A small network was shown many inputs. Here are its activations along a few directions, one row for each input.
Each table varies a few parts of the input and shows all the possible inputs, shuffled.
A made-up example of a description, with smaller parts first: one of 6 places along a line, together with either a single point or one of 9 places around a ring or (one of 2 separate values, together with one of 8 places around a ring).
Shared parts are said once, and a part with two or three values counts as separate values.
(in the rows, 128 means zero)

Other details of the inputs shift rows strongly along two fixed directions, in all tables alike. That doesn't count.
These rows show it; all are for the same input, with only those details redrawn:
[129  98  88 149 120  69 119 185  97  90  82 162 161  99 154 155]
[131  97  90 144 121  82 114 175  99  94  83 158 155 102 147 154]
[ 58  73 158 149 124  68 180 135 200  92 246  77 109 137 216  41]
[144  96 144  92 136 213  90  99 136 146 123 120  97 137  60 132]
[130  96  99 140 122  91 116 168 106  96  94 152 149 106 142 148]
[117  89 142 115 130 152 120 121 152 123 156 111 107 134 116 108]

Rows:
r1: [172 162 120 150 131  53 144 158 119 109  77 165 199  92 163 145]
r2: [161 189 132 153 138  56 146 158  85 118  80 164 177  98 150 145]
r3: [115 161 178 138 127 134 168 103 139 142 157 122 123 166 126 118]
r4: [111 103 160 129 112 149 143 113 157 135 143 119 124 164 122 120]
r5: [139 149  86 138 121  71  98 168 100 103  86 139 180  70 169 144]
r6: [113 169 151 116 120 193 120  91 142 158 120 128 142 150 102 147]
r7: [178 125 154  93 139 171 105  94 147 149 129 109 127 115  87 110]
r8: [ 95 132 112 144 101 137 113 147 108 129  89 143 146 139 128 164]
r9: [133 121  90 106 142 178 108 107 110 149 140 116  66 143  93 135]
r10: [136 178  81 157 121  85 163 142  92 133  82 170 150 138 157 177]
r11: [168 149 130 121 141  98 110 144  88 127 106 134 137  99 116 127]
r12: [ 85 106 124 117 121 161 106 124 143 125 165  99 102 124 129 108]
r13: [ 54 109 183 160 114  86 196 127 173 117 233  86  97 178 186  61]
r14: [177 153 108  94 154 182 106  76 123 167 138 106  80 124  84 124]
r15: [123 139  88 143 116 125 140 144  95 140  97 146 116 157 129 167]
r16: [135 114 146  97 142 205  92 106 106 146 134 120  76 140  48 131]
r17: [ 92 167 140 159 143  41 222 108 193 127 244  84 111 133 241  44]
r18: [144 147 129 148 114  94 151 138 122 120  82 163 180 137 144 164]
r19: [135  97 109 126 126 124 107 153 112 110  98 146 137 114 119 147]
r20: [150 180 156 101 140 202  99  81 149 169 119 114 133 116  82 129]
Question: Describe the family of inputs behind these rows.
Answer: one of 4 separate values, together with one of 5 places around a ring
Question: Changing only the choice among 4 separate values turns r6 into r10. The same change can be made to r20. Which row results?
Answer: r17
Question: Change only the place on the ring of 5 in r18. List by row number the other rows that result.
Answer: r1, r4, r7, r19
Question: Change only the choice among 4 separate values in r15. List by row number the other rows that result.
Answer: r4, r8, r13

Rows:
r21: [ 96 148 102 172 107  30 174 174 112  98 123 145 164 131 210 136]
r22: [111 120 171  98 146 175 149  62 202 157 247  55  63 156 133  51]
r23: [ 96 147  97 179 108  31 175 175 108 107 123 147 153 132 209 136]
r24: [185 149  79 112 138 151  86 136  68 147  47 163 128 103  80 184]
r25: [143 143 148 127 118 145 112 124 119 136  88 141 157 131 104 154]
r26: [150 131  91 115 124 189  85 125  79 154  46 170 114 142  57 197]
r27: [ 98 119 202 116 130 176 166  68 193 158 228  73  85 185 122  63]
r28: [114 107 136 104 140 194 109  91 144 150 176  91  62 153  90 101]
r29: [111 159 112 158 129  49 163 155 127 105 140 137 163 106 199 115]
r30: [113 110 112 126 127 129 116 136 120 114 141 113 105 126 131 124]
r31: [166 127 127 112 131 137  95 124 128 134  94 132 146  98 108 134]
r32: [131 119 107 150 130  38 155 164 129  94 141 129 151 100 190 107]
r33: [130 119 110 150 132  41 150 166 138  95 137 130 160  94 191 102]
r34: [179 175 104 110 137 169  98 115  80 149  59 161 134 120  74 182]
r35: [162 115 123 110 118 193  74 126  91 138  41 164 155 124  51 192]
r36: [139 107 136 113 126 182 111 116 119 137 100 147 117 146  78 155]
r37: [134 127 153  96 146 186 124  74 168 155 184  87  93 133 108  89]
r38: [127 121 113 122 120 167 109 128 117 136  92 148 127 139  96 166]
r39: [110 135 198 116 141 158 167  68 192 145 234  71  82 156 133  54]
r40: [ 85 113  99 166 109  57 162 168 127  94 135 138 144 133 193 132]
r41: [ 99  94 119 153 112  53 129 182 130  83 138 127 160  94 187 106]
r42: [130 145 183 110 137 168 130  85 173 150 167  95 119 130 114  89]
r43: [163 122  92 104 129 188  65 135  76 138  54 155 125 110  56 184]
r44: [155 155 136 123 140 139 122 121 120 134 103 138 145 115 105 137]
r45: [118 104 126 138 120 114 132 150 125 110 111 148 147 131 132 143]
r46: [124 129 175 118 135 172 140  95 162 151 160 107 117 162 101 109]
r47: [123  98 115 129 130 102 116 155 111 105 123 135 127 113 134 128]
r48: [130 160 123 134 138 120 144 117 123 143 143 130 115 131 137 122]
r49: [117 148 135 131 120 133 140 123 133 140 124 130 133 145 133 139]
r50: [101  94 114 149 122  51 139 184 124  82 139 132 148 100 185 107]
Question: Changing only one part turns r40 into r45. The same change can be made to r34. Which row results?
Answer: r44
Question: Describe the family of inputs behind these rows.
Answer: one of 5 places around a ring, together with one of 6 places along a line
Question: Change only the place on the line of 6 in r47. List by row number the other rows that result.
Answer: r28, r30, r41, r43, r50

Rows:
r51: [110 133 140 131 123 132 142 119 139 130 147 122 126 143 136 121]
r52: [149 147 124 121 135 114 117 131 114 126 105 145 146 110 127 137]
r53: [143 141 108 140 136  80 139 141 118 115 119 137 149 106 161 130]
r54: [143 157 102 134 128 112 116 138  92 133  80 149 144 113 119 165]
r55: [144 155 108 118 132 164 113 125 101 140  85 149 128 132  94 168]
r56: [113 130 147 116 128 163 137  93 165 148 166 111 105 156 119 106]
r57: [132 141 145 114 133 167 125  92 144 157 148 106 106 148 105 118]
r58: [145 119  85 126 124 124  99 157  96 118  79 146 135 108 119 157]
r59: [147 139 134 129 132 110 128 140 120 123 113 136 146 107 132 128]
r60: [132 130 164 116 129 174 123 100 153 148 143 109 118 147 103 120]
r61: [106 102 133 151 126  84 155 152 139 104 141 130 140 129 170 114]
r62: [111  89 154 113 130 162 120 110 163 125 170  97 110 137 121  96]
r63: [128 138 146 122 122 142 131 118 130 138 130 122 134 131 115 127]
r64: [ 99 112 122 130 127 110 133 128 142 117 174 104 107 126 155  91]
r65: [102 101 134 125 127 123 129 135 142 116 162 108 120 122 143 103]
r66: [158 123 145  95 137 226  88  91 111 162 100 133  95 151  38 155]
r67: [159 141 128 116 137 145 119 112 126 141 114 133 132 115 107 131]
r68: [106 109 138 137 125 108 155 126 152 124 172 107 109 144 154 100]
r69: [121 141 102 147 120  89 142 148 119 117 116 146 142 130 157 142]
r70: [141 134 126 141 131  83 134 151 125 112 113 139 161 108 157 124]
r71: [108 137 136 153 121  83 151 143 136 115 152 122 145 129 172 111]
r72: [128 105 112 127 124 129 103 148 114 108 106 142 140 110 118 145]
r73: [138 120 114 136 123 114 117 153  92 115  82 163 144 121 119 161]
r74: [112 101 141 109 130 162 123 109 161 134 175  95  93 133 120  98]
r75: [104 125 116 148 125  73 153 152 126 114 154 127 120 131 166 114]
r76: [154 130 107 114 131 156 110 130  95 138  88 147 118 133  88 165]
r77: [113 137 125 148 120  82 155 139 134 115 144 124 142 128 174 110]
r78: [112 121 153 126 123 152 138 107 158 141 145 117 122 148 120 116]
r79: [135 137 114 140 118 122 121 148  97 125  76 160 154 121 122 168]
r80: [147 145 138 117 144 152 126 102 135 143 142 114 109 122 110 117]
Question: Changing only one part turns r55 into r69. The same change can be made to r64. Which row results?
Answer: r58
Question: Describe the family of inputs behind these rows.
Answer: one of 5 places along a line, together with one of 6 places along a line
